A small network was shown many inputs. Here are its activations along a few directions, one row for each input.
Each table varies a few parts of the input and shows all the possible inputs, shuffled.
A made-up example of a description, with smaller parts first: line(6) and (point or line(9) or (values(3) and ring(5))).
Shared parts are said once, and a part with two or three values counts as separate values.

Rows:
R1: -41.4  -60.2  44.3  -47.1  -14.6  -1.8  -2.8  -28.2  8.8  14.2  29.0  33.2
R2: 49.5  59.0  -65.4  38.6  1.3  -0.1  -3.4  -33.0  -35.1  -7.4  -34.7  -30.3
R3: -15.5  1.4  -16.4  22.3  -6.4  -6.5  -28.0  -37.2  17.8  -14.9  -37.9  3.1
R4: 5.5  19.0  -35.1  31.6  4.4  7.4  -34.8  -29.2  1.5  -26.8  -24.7  -11.8
R5: -53.7  -75.0  16.8  -25.4  -9.4  -4.8  -17.2  -44.9  1.1  -10.9  -12.3  12.2
R6: 50.2  46.0  -23.5  -10.5  2.2  -2.8  10.3  25.4  10.8  33.3  42.3  0.6
R7: -59.3  -61.6  5.2  11.7  -4.1  1.6  -22.6  -27.9  20.4  -10.1  -52.2  39.2
R8: -29.7  -43.6  -2.1  25.2  -10.6  0.8  -31.2  -31.1  30.8  -7.5  -40.3  11.9
R9: 26.2  31.8  -2.5  -23.0  5.7  15.5  -3.6  25.1  22.3  19.6  43.9  6.0
R10: 14.6  -23.1  74.0  -21.5  6.6  25.9  46.4  96.3  -10.3  -21.4  -13.6  21.3
R11: -27.0  -15.9  11.8  9.0  9.4  8.5  1.9  -4.1  59.3  3.4  -17.9  49.1
R12: -19.5  -40.0  39.3  -36.2  -13.9  -11.3  -11.8  -19.7  11.1  23.8  38.9  4.1
R13: 1.4  17.5  16.7  -36.4  1.4  4.9  5.1  8.7  36.5  28.0  32.7  27.3
R14: 73.1  73.8  -64.0  28.5  21.8  9.6  13.2  15.5  -1.6  12.8  -13.3  4.4
R15: 3.9  12.7  2.3  -18.9  -4.8  -10.9  -15.9  6.6  -19.7  14.3  53.4  -35.7
R16: -39.2  -42.9  37.8  -43.2  -11.0  20.0  19.1  0.6  44.7  22.2  21.8  65.9
R17: 43.0  58.3  -46.8  36.0  6.8  -8.3  -0.6  17.4  17.6  4.7  -5.3  20.7
R18: -3.7  -48.9  35.8  42.7  8.4  10.0  14.9  44.3  -32.5  -70.3  -81.2  5.6
R19: 12.8  42.4  -28.6  18.4  20.9  12.3  -13.1  14.1  28.2  -7.0  -2.6  24.5
R20: -13.0  2.2  23.6  -36.9  -8.0  -23.0  -10.1  -15.5  -6.8  18.9  39.9  -10.7
R21: 7.1  -22.7  49.5  36.5  34.2  21.6  40.8  76.1  0.5  -54.7  -55.8  45.4
R22: 27.7  42.1  -58.9  10.3  -6.4  -15.4  11.2  -30.6  -59.1  2.4  12.5  -67.1
R23: 24.5  36.4  -50.8  49.6  -6.9  -11.9  -17.5  -28.6  -11.3  -13.8  -25.8  -19.2
R24: 21.5  30.9  -15.4  -5.1  -5.4  -25.7  5.0  4.7  -32.2  30.8  53.1  -45.6
R25: -25.0  -8.1  -4.9  -14.6  -11.9  -20.1  -17.9  -44.3  -6.5  -9.2  -2.9  -32.5
R26: -31.8  -54.0  11.2  -12.5  -12.4  -6.8  -22.3  -45.8  10.4  -1.8  -2.5  -20.1
R27: 6.0  22.4  -41.3  18.2  -22.2  -23.8  -1.7  -26.5  -34.2  -5.0  18.8  -58.5
R28: 71.5  67.5  -43.0  -17.4  13.6  7.2  22.7  29.1  -16.8  44.4  30.6  -15.8
R29: -11.6  28.7  -3.2  8.2  16.1  2.4  -6.7  -2.9  42.9  2.5  -16.6  40.6
R30: 46.4  48.9  -37.4  -9.9  9.3  -14.2  16.7  6.0  -55.5  40.3  47.1  -55.7
R31: -11.0  5.1  -23.6  1.0  -12.1  -9.7  -22.8  -25.6  -24.4  -19.8  15.9  -50.7
R32: -13.0  -37.3  90.7  -4.6  -4.0  10.5  34.9  67.0  -56.8  -10.7  0.2  -28.4
R33: -21.4  -58.3  53.8  14.3  -5.2  3.4  23.2  42.9  -63.0  -53.0  -42.1  -41.8
R34: -11.4  -21.8  33.1  -38.8  -6.7  18.6  10.3  3.3  53.4  29.8  28.1  32.0
R35: -57.7  -32.8  17.1  0.1  14.1  16.8  8.1  -8.1  47.4  -1.0  -26.3  77.2
What do these inputs look like to the network? -> ring(5) and (point or line(6))
The inputs of R21 and R32 match in every part but the ring(5) part. If R17 is changed in the same way as R21 into R32, which row does it become? -> R24
Change only the line(6) part in R13. List by row number the other rows that result. -> R6, R9, R16, R28, R34
List by row number the other rows that have the ring(5) part in common with R22. -> R5, R25, R26, R27, R31, R33

Rows:
R36: 1.5  -11.7  11.4  38.6  12.1  9.9  12.3  32.0  -30.7  -54.7  -56.7  -9.6
R37: -21.1  18.4  -38.2  -35.5  -11.3  -14.7  -39.4  -72.6  46.8  49.8  56.0  10.2
R38: -39.6  -69.6  70.1  -8.2  3.2  16.7  14.4  29.5  24.6  -20.4  -32.4  52.7
R39: 30.3  63.9  -85.5  25.9  -4.1  -19.6  -21.1  -52.3  -9.2  14.4  7.3  -33.9
R40: 8.4  -14.8  24.6  47.2  12.1  15.6  17.0  53.2  -22.0  -54.9  -67.2  0.8
R41: 34.1  33.7  29.7  -53.9  3.4  4.6  30.6  56.2  6.5  52.1  87.5  4.8
R42: 15.9  21.5  -26.9  29.2  -0.5  -8.3  -8.6  -11.5  -26.3  -19.6  -20.9  -29.7
R43: 8.4  3.1  -9.9  39.8  5.1  -5.5  2.2  12.6  -31.2  -29.8  -39.1  -19.4
R44: -44.6  -49.7  34.0  -16.4  -6.9  1.2  -1.5  -12.5  22.4  5.7  0.2  25.8
R45: 87.5  81.3  -19.4  0.1  18.2  6.7  43.2  70.0  -45.6  20.7  31.2  -33.1
R46: -24.2  -14.2  -9.6  -37.0  -14.2  -8.5  -27.0  -51.5  38.4  32.6  38.7  9.9
R47: 29.1  31.6  -56.4  24.5  -4.2  -8.8  -16.4  -29.1  -21.0  0.2  -5.6  -37.1
R48: -36.5  -28.8  22.5  -35.1  -12.1  -3.3  -14.4  -32.9  31.4  20.6  21.0  17.7
R49: -49.3  -64.7  53.6  -19.2  -0.8  13.9  8.6  9.0  16.1  -16.7  -19.8  41.0
What do these inputs look like to the network? -> values(2) and (point or line(6))
The inputs of R46 and R47 match in every part but the values(2) part. If R38 is changed in the same way as R46 into R47, which row does it become? -> R40
Change only the values(2) part in R49. List by row number the other rows that result. -> R36
Change only the values(2) part in R42. List by row number the other rows that result. -> R48

Rows:
R50: -14.8  -15.8  25.2  -25.8  -3.8  2.2  2.4  0.4  23.2  18.0  21.0  18.0
R51: -6.7  -19.3  26.9  4.9  1.8  1.6  10.7  22.0  -21.7  -20.2  -15.8  -8.7
R52: -26.0  -22.7  22.2  -29.0  -7.9  -3.7  -3.3  -14.4  9.4  10.8  22.2  3.3
R53: -8.8  -24.7  10.9  17.0  -2.5  1.6  -0.9  4.9  -15.9  -24.3  -28.2  -7.2
R54: -5.7  -11.7  3.5  23.8  3.0  6.0  1.9  8.8  -1.7  -21.9  -34.8  10.9
R55: 53.0  84.1  -73.4  1.7  -2.0  -18.0  -14.7  -25.0  -13.0  35.8  50.4  -45.7
R56: -23.9  -16.6  2.0  -9.2  -4.8  -0.6  -12.7  -27.4  27.3  7.1  0.9  21.8
R57: 72.9  84.6  -72.4  27.8  7.0  -10.0  7.2  4.0  -44.1  10.8  11.0  -52.8
R58: 4.0  -12.6  25.6  6.0  6.5  9.3  17.0  37.2  -10.9  -14.1  -13.2  7.9
R59: -30.5  -26.2  9.7  -16.6  -7.6  -5.8  -13.5  -29.8  13.1  6.0  7.9  3.8
R60: 1.8  -7.0  11.6  15.9  9.9  11.1  10.3  26.7  3.8  -21.8  -28.2  17.4
R61: -15.3  -12.0  8.3  -16.7  0.3  6.4  -4.4  -7.4  30.6  13.7  6.8  31.5
What do these inputs look like to the network? -> values(2) and (point or ring(5))
The inputs of R50 and R58 match in every part but the values(2) part. If R59 is changed in the same way as R50 into R58, which row does it become? -> R53
Change only the values(2) part in R61. List by row number the other rows that result. -> R60

Rows:
R62: 3.1  -7.2  15.9  5.7  2.3  4.7  6.1  15.9  1.7  -9.9  -15.0  9.4
R63: -7.0  -11.1  -4.7  -3.7  -0.5  -3.7  -14.3  -16.0  6.8  2.2  -1.5  -6.9
R64: -3.7  -8.9  11.0  -8.2  10.0  8.5  6.9  18.2  5.4  7.8  2.8  12.8
R65: -2.6  -8.2  13.6  -13.8  4.4  0.2  9.1  16.4  -2.6  -0.5  14.1  4.4
R66: -8.2  -6.2  3.5  17.2  -1.5  -6.3  -3.0  -0.9  -3.9  -11.7  -15.9  -5.6
R67: -3.8  -8.3  7.2  -11.9  -5.8  -3.9  -1.8  -8.1  8.3  18.7  12.7  2.4
R68: -10.3  -7.4  0.4  -15.1  -0.9  3.7  3.6  -10.3  9.5  14.8  8.2  12.3
R69: -10.0  -11.8  -12.1  -6.4  -3.9  7.2  -6.5  -20.0  6.9  -5.1  -3.1  6.7
R70: -11.3  -0.3  5.9  20.5  -5.0  -3.4  -5.8  -3.5  5.1  -19.1  -18.3  6.6
R71: 0.4  -5.0  16.2  0.3  -1.1  4.6  7.7  12.6  -12.3  -12.9  -7.9  -1.6
R72: 53.5  74.4  -56.9  15.5  1.9  -11.6  -2.0  -4.5  -24.8  15.8  23.8  -40.5
What do these inputs look like to the network? -> point or (values(2) and ring(5))

Rows:
R73: 69.1  65.8  -39.7  35.9  9.0  -0.2  19.0  47.9  -52.9  -13.9  -2.2  -52.2
R74: 49.8  65.8  -54.9  -12.0  1.1  -11.2  -4.6  -7.6  -11.8  39.8  56.3  -28.8
R75: -43.1  -59.8  60.9  2.5  4.1  13.0  17.5  30.1  7.5  -28.0  -39.9  41.4
R76: 39.2  61.6  -71.0  9.0  -2.5  -16.6  -22.8  -40.1  -6.4  31.5  29.4  -40.8
R77: 21.5  60.4  -75.2  -12.4  -7.1  -27.5  -26.8  -59.0  -0.5  50.9  56.2  -34.6
R78: -40.0  -56.2  62.7  -21.0  2.6  8.2  10.4  21.9  29.0  -7.0  -11.6  45.1
R79: -46.7  -61.7  59.2  -15.5  -0.8  13.9  7.1  12.3  27.2  -12.0  -23.4  43.8
R80: 37.2  64.3  -55.9  -34.0  -3.7  -18.2  -6.8  -27.3  -5.0  59.0  76.3  -26.3
R81: -42.5  -66.3  50.8  5.2  -0.4  13.3  11.8  17.5  10.8  -36.8  -50.3  35.8
R82: 54.2  69.7  -56.2  36.9  8.0  -4.0  5.5  3.8  -36.5  -4.2  -4.0  -44.7
R83: 57.7  62.4  -52.8  53.5  10.3  -8.5  6.0  17.4  -51.6  -21.0  -26.3  -57.6
R84: 45.5  64.9  -54.9  -1.2  -3.4  -10.0  -8.2  -21.3  -6.7  40.5  41.2  -32.4
R85: -23.3  -66.1  77.1  10.4  10.2  19.4  26.5  57.2  -10.5  -41.8  -47.6  27.7
R86: 50.8  69.3  -56.7  13.6  5.6  -6.2  2.7  -0.8  -21.5  21.0  24.0  -29.6
R87: -53.0  -65.4  46.9  -9.5  -4.2  9.4  -8.8  -6.9  28.5  -22.6  -34.3  39.9
R88: 60.7  73.5  -44.8  19.8  11.4  0.0  13.3  27.1  -39.0  3.1  12.7  -41.2
R89: -44.7  -61.7  62.8  -35.2  -5.3  8.9  -3.6  5.9  44.8  4.9  10.6  44.8
R90: -30.6  -67.5  73.2  15.8  5.8  17.7  21.7  46.5  -12.7  -47.3  -57.3  29.0
R91: -62.1  -61.0  61.5  -54.5  -7.7  1.0  -2.3  -14.0  49.1  19.8  32.4  46.8
R92: 43.6  61.1  -65.8  5.5  -3.5  -12.5  -13.5  -33.6  -6.8  32.8  35.4  -36.1
R93: 60.5  62.7  -49.0  47.0  4.9  -8.5  12.5  25.6  -51.5  -23.6  -20.4  -54.8
R94: 53.8  72.4  -50.9  32.9  11.2  -5.1  9.8  17.8  -38.0  2.5  6.4  -38.5
R95: 48.5  64.8  -66.8  18.6  3.9  -7.8  -0.4  -13.0  -20.3  14.3  16.6  -33.5
R96: -51.8  -64.4  57.7  -29.2  -9.9  8.0  -8.3  -4.5  42.7  0.4  0.8  47.0
R97: 34.2  64.6  -56.4  -25.1  -8.7  -20.5  -14.3  -40.1  -0.6  55.0  64.9  -27.2
R98: -45.9  -64.3  48.2  -11.0  -4.6  10.6  2.1  0.3  30.3  -18.3  -30.9  41.6
R99: -61.3  -70.9  43.0  -21.3  -12.0  4.9  -21.2  -22.1  42.9  -7.8  -12.3  42.1
R100: 56.3  70.0  -52.6  2.4  7.8  -5.7  6.9  10.2  -23.9  22.1  32.8  -30.6
R101: -32.9  -72.6  59.5  20.1  3.7  16.9  18.7  35.0  -11.0  -52.7  -65.1  25.8
R102: -70.4  -71.0  47.9  -44.2  -14.4  2.5  -15.4  -37.5  51.9  8.9  15.0  44.1
R103: -76.8  -71.0  44.6  -41.5  -14.8  0.5  -24.9  -44.4  51.2  5.5  11.6  42.1
R104: 52.4  71.0  -60.2  36.0  9.4  -9.2  -5.0  -2.5  -37.6  -10.9  -6.6  -46.6
R105: -57.6  -71.6  46.2  -21.4  -9.1  9.8  -11.3  -15.9  42.2  -3.5  -6.9  42.7
R106: -34.6  -59.7  68.9  -5.1  6.6  14.8  18.7  39.4  11.1  -25.9  -31.9  37.5
R107: 30.4  60.5  -66.6  -16.5  -9.7  -19.4  -17.1  -53.4  0.4  51.2  56.3  -33.4
R108: 45.7  66.0  -67.7  21.3  4.6  -9.3  -11.1  -21.1  -19.3  13.3  8.3  -42.1
R109: -67.4  -64.6  59.0  -49.0  -13.1  2.7  -12.6  -26.4  50.5  13.6  22.7  45.9
R110: -49.8  -66.7  50.9  7.0  0.3  12.9  2.1  10.9  8.4  -40.7  -54.4  34.3
R111: -39.1  -73.3  58.4  20.7  4.0  15.0  9.5  28.6  -14.2  -58.4  -70.2  24.9
R112: 62.6  64.9  -41.1  45.4  10.5  -3.0  17.1  36.2  -50.4  -13.6  -14.4  -51.6
The inputs of R104 and R82 match in every part but one. If R83 is changed in the same way as R104 into R82, which row does it become? -> R93
What do these inputs look like to the network? -> values(2) and line(4) and line(5)
A walk changes only the line(5) part. It starts at R90 and steps to R75. List the rest of the walk in order. -> R79, R96, R109
Change only the line(4) part in R99. List by row number the other rows that result. -> R89, R96, R105
Change only the values(2) part in R82. List by row number the other rows that result. -> R81
